Each row below holds a small network's activations on one input, seen along a few directions.
In each table, some parts of the input vary, and every possible input appears once, in random order.
Descriptions start from the smaller parts, as in this example, which fits no table here: one of 3 separate values, together with either a single point or one of 9 places around a ring or (one of 5 places around a ring, together with one of 6 places along a line).
Shared parts are said once, and a part with two or three values counts as separate values.
In the rows, zero is written as 128.

Other details of the inputs vary at random and push rows far along two fixed directions, the same in every table; ignore that.

Rows:
x1: [100 131 123 141 106  78 128 161 125 167 167 122 117 103 110 165 182]
x2: [129 115 141 132 151 145 121  80 119 107 110 124 138 148 134 123 120]
x3: [124 140 110 122  95 121 129 151 136 137 151 175 146 103 138 123 115]
x4: [121 138 125 120  99 119 152 126 109 137 155 167 144 108 136 115 144]
x5: [142 132 115  99  97 104 127 167 125 122 158 144 147 117 143 128 140]
x6: [126 127 145 137 152 161 131  91 125 114  95 114 122 143 127 112 116]
x7: [143 130 113 105  90 112 140 168 124 142 146 151 139 120 134 126 128]
x8: [134 135 121 153 155 163 111 101 148 119  94 114 121 148 123 128  79]
x9: [131 131 123  97  93 115 142 162 122 144 148 152 124 114 133 118 141]
x10: [133 143 104 125  99 116 127 150 125 119 163 169 152 102 138 121 117]
x11: [127 126 129  95  99 113 147 153 111 149 143 150 129 114 133 116 155]
x12: [147 121 148  84 114 136 155 133 105 114 111 139 133 130 146  93 136]
x13: [130 119 137 141 149 156 133  87 112 115  93 117 132 151 127 119 115]
x14: [127 114 140 133 156 143 129  84 122 108 111 122 138 142 129 121 119]
x15: [142 116 149 107 164 147 133 105 123 109  97  96 118 153 128 116 127]
x16: [ 78 146 115 246 159  97 109 120 146 181 139  74  81 123  65 201 158]
x17: [141 138 119 155 152 161 108 111 136 106  96 112 127 145 124 121  82]
x18: [122 141 112 121  92 121 124 147 131 139 152 175 145 108 142 125 120]
x19: [125 135 131 145 157 165 115  97 150 120  98 114 112 144 124 119  91]
x20: [121 123 140 131 159 157 115  92 148 118 102 119 123 137 131 117 113]
x21: [107 132 119 143 110  86 130 172 140 162 177 129 112  99 111 162 164]
x22: [158 116 130 111 165 150 110 125 148  90 105  93 131 150 135 125  99]
x23: [125 121 133  92 105 110 141 155 123 140 151 148 136 105 140 119 155]
x24: [143 116 149 111 157 169 117 116 143 112  75  93 101 155 129 105 102]
x25: [138 111 152 107 158 162 123 111 131 118  72  95 111 151 131 107 120]
x26: [138 118 139  72 115 148 126 136 139 115 117 139 129 133 155 102 122]
x27: [136 126 119  97  91 109 128 168 132 136 150 148 142 115 143 131 134]
x28: [113 136 124 114  95 120 132 129 125 143 150 174 139 106 143 117 147]
x29: [156 121 129  96 107 142 131 151 125 120 105 136 134 136 145 101 107]
x30: [137 116 129 107  96  99 159 148  90 134 137 148 143 123 134 121 158]
x31: [ 89 151 104 244 153 101 102 137 147 175 139  85  89 126  70 198 129]
x32: [149 135 113 112  90 107 136 174 112 128 144 145 141 117 135 119 133]
x33: [130 146 107 125  96 117 121 145 121 122 162 169 151 109 143 122 123]
x34: [140 112 153 100 165 145 133 106 132 100 106  96 123 144 136 116 128]
x35: [102 159  90 234 139  84 108 143 133 158 168  96 107 113  74 199 137]
x36: [147 106 143 111 161 137 137 100 111 108  98 100 130 161 129 122 124]
x37: [ 98 139 124 183 152 122 109 122 158 146 142 108 104 120 101 160 129]
x38: [134 111 129  99 108  94 154 142 104 125 157 146 152 115 140 127 155]
x39: [117 132 131 115 104 115 148 127 117 129 160 166 146 101 138 116 147]
x40: [112 142 121 117  92 126 128 139 133 140 156 173 134 105 142 116 132]
x41: [130 121 134 141 156 150 131  82 114 114 103 121 136 151 127 124 114]
x42: [ 80 147 115 237 166  97 109 112 147 179 144  78  83 126  66 201 158]
x43: [152 111 137 111 162 156 110 123 156 104  94  94 126 152 134 124  93]
x44: [112 131 140 148 139 124 125 101 125 128 138 122 126 127 122 137 143]
x45: [127 125 137  92 102 102 147 146 112 129 153 143 138 113 143 123 164]
x46: [146 100 149 101 154 136 128  98 119  97  99 101 136 159 144 121 125]
x47: [161 128 120  91 116 134 130 148 121 107 125 134 143 135 141 110 114]
x48: [125 133 136 143 152 173 115 103 145 119  89 113 108 144 127 110  91]
Description of these inputs: one of 2 separate values, together with one of 4 places along a line, together with one of 6 places along a line.
Q: The inputs of x15 and x34 match in every part but the place on the line of 4. If x4 is changed in the same way as x15 into x34, which row does it become?
A: x39
Q: Change only the choice among 2 separate values in x9. List by row number the other rows that result.
A: x19
Q: Change only the choice among 2 separate values in x14. List by row number the other rows that result.
A: x38
Q: Change only the place on the line of 6 in x44. List by row number the other rows that result.
A: x2, x18, x28, x33, x40

Rows:
x49: [143 144 123  66  96 163 129 126 115 125  98 193 171  96 174  62 138]
x50: [137 136 122 143 177 172 118  81 153 123  97 101 118 160 118 118  73]
x51: [ 72 145 123 164 101  62 133 156 124 190 191 142  91  84  95 165 200]
x52: [ 78 171  74 252  92  54 108 172 129 180 198 124  93 101  67 211 171]
x53: [155 123 148  36  86 147 171 170 108 111 108 148 130 114 170  67 130]
x54: [141  97 153 130 183 160 108  66 130 103  60  79 127 185 135 147  97]
x55: [152 108 148 112 184 161 100 104 165  90 103  69 120 162 124 133 111]
x56: [141 110 133 121 147 132 147  98 102  89 133 127 159 130 136 108 134]
x57: [166 113 124  96 130 116 130 171 124 117  99 104 129 151 137 117 115]
x58: [ 93 142 138 134  70  75 164 134  99 172 180 170 128 108 130 147 196]
x59: [ 80 148 113 195  89  80 129 174 153 169 181 161 134  72 104 168 138]
x60: [117 103 174 194 232 166 128  40 126 112  63  43  84 177  82 138 131]
x61: [ 86 131  98 173 107  47 116 176 122 191 192 133 109  98  91 190 179]
x62: [165 104 121  38  67 124 141 173 122 131 130 175 160 129 164  97 132]
x63: [187 126 137  41  97 129 147 172 115  78 135 150 156 115 170  81 115]
x64: [114 124 135 208 224 172 100  81 178 132  83  56  85 163  87 173  82]
x65: [132 122 133  83 144 136 111 122 134  98 139 142 139 125 152 105 120]
x66: [142 143 123  95  50 156 119 156  99 110 139 202 161 113 179  73  97]
x67: [127 117 121 131 120 152 130 119 157 126 116 153 132 115 146 113  96]
x68: [ 85 180  78 243 102  54 113 168 123 194 206 117  98  93  58 211 166]
x69: [143 130 133  56  82 121 150 120 105  91 157 187 185 118 185  91 139]
x70: [142 150 124 145 183 178 112  90 147 108  89 100 113 161 110 125  73]
x71: [141 110 151  28  82 161 156 147 123 126 122 162 135 120 170  74 139]
x72: [134  94 145 188 229 154 111  56 120 106  53  35 113 183  88 156  99]
Q: Describe the family of inputs behind these rows.
A: either a single point or one of 8 places along a line or (one of 3 separate values, together with one of 5 places along a line)
Q: Change only the choice among 3 separate values in x51. List by row number the other rows that result.
A: x61, x65
Q: Change only the choice among 3 separate values in x69. List by row number the other rows that result.
A: x54, x58
